These are the activations of a small neural network, seen along a few directions. Each row is one input.
Each table varies a few parts of the input and shows all the possible inputs, shuffled.
A made-up example of a description, with smaller parts first: ring(8) and (point or ring(11) or (values(3) and line(4))).
Shared parts are said once, and a part with two or three values counts as separate values.
In the rows, 128 means zero.

Other details of the inputs vary at random and push rows far along three fixed directions, the same in every table; ignore that.

Rows:
x1: [138  81 138  69 186  98 113 162  75 138 124 135  75 136]
x2: [125 171 127 153 126  78 118 161 153 107 172 103  98 121]
x3: [118 137 120 141 147 102 119 183  99 142 138 127 119 125]
x4: [185  96 121 123 136 111  55 166  63 101 166 130  85 126]
x5: [ 86 119 152  86 152 155 159 108 164 183  98 122 157 141]
x6: [ 87 101 145 105 160 164 163 122 159 194  94 122 147 140]
x7: [102 193 114 156 109  75 123 164 135 113 160 121 128 123]
x8: [184  99 124 122  77 146 136  64 125 111 132 142 116 139]
x9: [168  93 132 141  91 174 129  93 105  98 117 147 150 126]
x10: [ 58 217 124 160 156  75 134 172 168 124 152 104 116 119]
x11: [111 157 134 133 157  98 105 149  99 127 128 108 116 126]
x12: [173 102 114 125  82 171 119  99 102 124 130 156 150 127]
x13: [ 65 163 136 142 191  95 120 174 128 145 130 107 105 109]
x14: [184 116 129 124 144  88  70 136  60 116 151 138  79 143]
x15: [134  77 146  93 199 107  88 149  87 157 123 139  80 138]
x16: [134  66 145  80 193 106  97 159  76 148 124 141  77 131]
x17: [161 120 133 143 145 120  70 158  49 100 137 133 104 134]
x18: [ 86 124 150  91 202 107 116 192 107 157 109 133 107 114]
x19: [180 112 105 118  74 167 128  92 115  97 111 156 154 129]
x20: [121  70 150  88 146 179 146  98 125 158  77 136 149 113]
x21: [ 55 205 119 169 163  88 131 179 167 127 154 113 107 109]
x22: [ 63 173 142 164 113 118 194 112 215 114 127 107 163 120]
x23: [ 94 104 150  89 136 143 173 124 166 184  80 122 160 143]
x24: [140 210  94 205  70  68 102 143 110  56 176 113 121 110]
x25: [ 74 158 122 171 129 137 166 105 243 138 156 106 132 113]
x26: [182 111 102 119  71 160 128  96 106 110 124 155 158 133]
x27: [163 172 102 196  52 139 135  70 191  87 178 114 138 126]
x28: [167 142  92 165  62 145 136  87 125  75 132 136 153 113]
x29: [171 114 116 134  74 165 124  86 114 135 115 131 158 157]
x30: [134  76 131  81 127 166 167 115 138 169  78 140 164 141]
x31: [150  72 138  79 129 173 152  98 154 143 112 126 132 134]
x32: [ 74 151 143 112 126 134 175 116 198 148 100 125 154 122]
x33: [163 136 112 137 124 121  70 153  59 121 154 141 110 135]
x34: [155 149 122 173  69 155 135  75 137  87 138 123 157 139]
x35: [ 92  94 158  91 163 153 183 121 164 145  81 129 161 126]
Each input here is: ring(5) and (values(2) or line(5)).
Question: Changing only the ring(5) part turns x25 into x4. The same change can be made to x33. Which row results?
Answer: x12
Question: Which other rows agree with x26 in the ring(5) part? List them by row number.
Answer: x1, x19, x28, x30, x31, x35
Question: Which other rows does x4 become when the values(2) part takes its other values? List them by row number.
Answer: x16
Question: A walk changes only the line(5) part. It starts at x17 and steps to x13. List the rest of the walk in order.
Answer: x21, x33, x6

Rows:
x36: [ 93 107 130 104 138 162 172 127 151 151  94 146 154 120]
x37: [205  79 123  78 101 130  79 145  20 129 104 155 133 150]
x38: [118 110 142  98 144 120 153 112 145 136 111 126 118 129]
x39: [108 152 118 158 105 168 142  99 156 130 124 126 159 120]
x40: [191 131  97 192  58 166  88  85  90  74 153 138 134 127]
x41: [130 196 103 183 113  85  88 175  85  77 168 122 116 115]
x42: [189 119 113 125  42 158 141  85 117 113 108 148 174 143]
x43: [ 79 113 153 103 172 125 168 140 161 139  97 120 132 116]
x44: [136  68 157  84 152 170 130  87 121 170  95 136 126 142]
x45: [126  62 144  66 159 149 154 111 165 170 112 130 117 130]
x46: [166 100 142 102 157 109  69 152  80 131 151 126  80 141]
x47: [ 86 162 124 144 111 156 160 107 183 169 111 111 171 136]
x48: [179 106 107 156  55 173 153  69 139  79 125 144 157 117]
x49: [160  84 136 117 104 186 124  55 129 148 107 142 138 143]
x50: [171  93 135 127 131 149  82 126  61 115 125 139 117 131]
x51: [154 119 105 142 114 123 129 122 152 113 169 133 103 131]
x52: [ 58 146 123 133 126 139 200 124 202 140 111 128 159 102]
x53: [ 86 121 152  85 207  78 145 174 130 157 116 118  93 121]
x54: [199  89 127  95 123 111  76 137  74 109 144 132  85 141]
x55: [ 83 171 122 164 116 146 160 117 176 129 130 121 156 114]
x56: [139 137 130 116  91 135 140 116 129 132 107 127 165 144]
x57: [117 119 136 118 106 182 168  82 168 133  92 136 177 125]
x58: [123  90 149 112 121 182 167  75 163 133  95 131 162 127]
x59: [163 143 121 131  76 137 120 109 109 118 121 131 161 147]
x60: [ 67 124 153 107 164 135 184  98 203 166 106 116 133 126]
x61: [ 79 189 124 140 166  57 121 213 114 105 141 116 112 106]
x62: [149  90 143  94 131 144 133  98 152 138 125 125 117 138]
x63: [ 92 186 117 149 156  63 125 206 109 100 142 123 115 104]
x64: [130 111 149  83 176 110  97 178  64 133 101 135 125 129]
x65: [ 83 131 146  89 128 133 182 127 174 166  79 119 170 137]
x66: [121 206 110 175 122  67  89 188  91 116 165 111 119 135]
x67: [149 125  97 168  95 138 130 125 119  83 148 142 127 116]
x68: [174 134 114 156 132  99  45 156  79 114 179 127  77 134]
x69: [ 89 201 103 192 119 119 122 147 148 113 154 117 137 110]
x70: [182  95 122 141  69 180 135  63 123  89 115 143 156 128]
x71: [141 182 101 201  88 102 111 117 168  89 200 115 102 122]
x72: [ 65 198 112 161 121  88 177 167 182 137 147 118 145 125]
x73: [146  78 138  95 167 120 108 161  71 127 114 141 114 118]
x74: [ 91 169 119 178 169  92  90 184 108 118 156 110  98 110]
x75: [100 107 149  97 152 140 171  93 176 153 100 124 134 131]
x76: [ 96 196 102 207 107 101 125 120 168 110 176 114 109 116]
x77: [171 114 119 157  86 160 111  94 102  87 136 137 137 126]
x78: [ 81 229  97 208  78 114 159 121 197 122 160 102 163 125]
x79: [186  97 117 119  96 137 121 100 127 109 148 135 108 133]
x80: [152  91 154  80 180 103  85 158  95 144 136 123  84 142]
x81: [120  72 169  67 209 134  96 146 118 194 113 124  94 142]
x82: [ 62  93 159  57 240  80 146 188 125 189 102 120  90 119]
x83: [113 144 141 124 181  74  95 170  90 133 146 119  84 129]
x84: [115 137 142 109 128 136 140 128 131 160 104 120 158 145]
x85: [190  83 113 112 117 133  97 121  63 111 137 156 102 142]
Question: What is each input in this table made of?
Answer: line(5) and line(10)
Question: Changing only the line(5) part turns x58 into x57. The same change can be made to x48. Which row results?
Answer: x63
Question: Changing only the line(5) part turns x51 into x36. The same change can be made to x54. Which row results?
Answer: x61
Question: Which other rows does x76 become when the line(10) part takes its other values? List them by row number.
Answer: x38, x44, x49, x53, x60, x75, x82, x83, x85
Question: A walk changes only the line(5) part. It starts at x78 and steps to x39. List the rest of the walk in order.
Answer: x40, x49, x81

Rows:
x86: [183  90 129  93  90 170 120  93  94 141  90 141 159 150]
x87: [ 92 123 146 109 142 135 164 109 195 163 119 115 124 133]
x88: [143 182 103 173  92 113  98 133 105 106 153 129 141 126]
x89: [130 124 144 117 169 113  92 150 116 145 141 120 103 134]
x90: [135  61 124  84 160 167 141 118 136 169 112 148 116 132]
x91: [ 83 129 146 111 145 142 185 130 175 128  92 131 159 111]
x92: [173  79 143  84 153 106  82 147  67 135 127 139  94 147]
x93: [168 103 125 162  97 181 119  67 130 113 131 128 134 128]
x94: [ 84 157 130 136 160  75 148 157 162 124 152 114  96 119]
x95: [ 79 188 121 166 138 103 119 157 139 125 137 116 135 119]
x96: [143 128 126 113 130 105 116 162  84 114 118 127 128 134]
x97: [ 96  95 169  80 227 116  93 175 102 176 115 111  93 134]
x98: [103 128 143 121 133 143 156 100 190 159 129 118 129 133]
x99: [131 149 113 155 116  89 129 131 133  86 164 124 102 113]
x100: [127 167 110 160  99  97 134 153 118  79 146 123 136 117]
x101: [167 135 112 140  61 168 132  78 123 123 122 134 164 140]
x102: [112 115 111 130 105 162 161 127 157 150 121 144 156 115]
x103: [132 146 114 155 122  96 129 131 131  80 159 126 101 105]
x104: [119 134 125 124 101 141 167 107 158 135 109 127 164 137]
x105: [159 128 126 147 120 140  74 135  43 109 122 143 127 135]
Question: Changing only one part turns x94 into x96. The same change can be made to x98. Which row results?
Answer: x101
Question: What is each input in this table made of?
Answer: values(2) and (point or line(9))
Question: Which other rows does x104 become when the values(2) part takes its other values? List them by row number.
Answer: x92
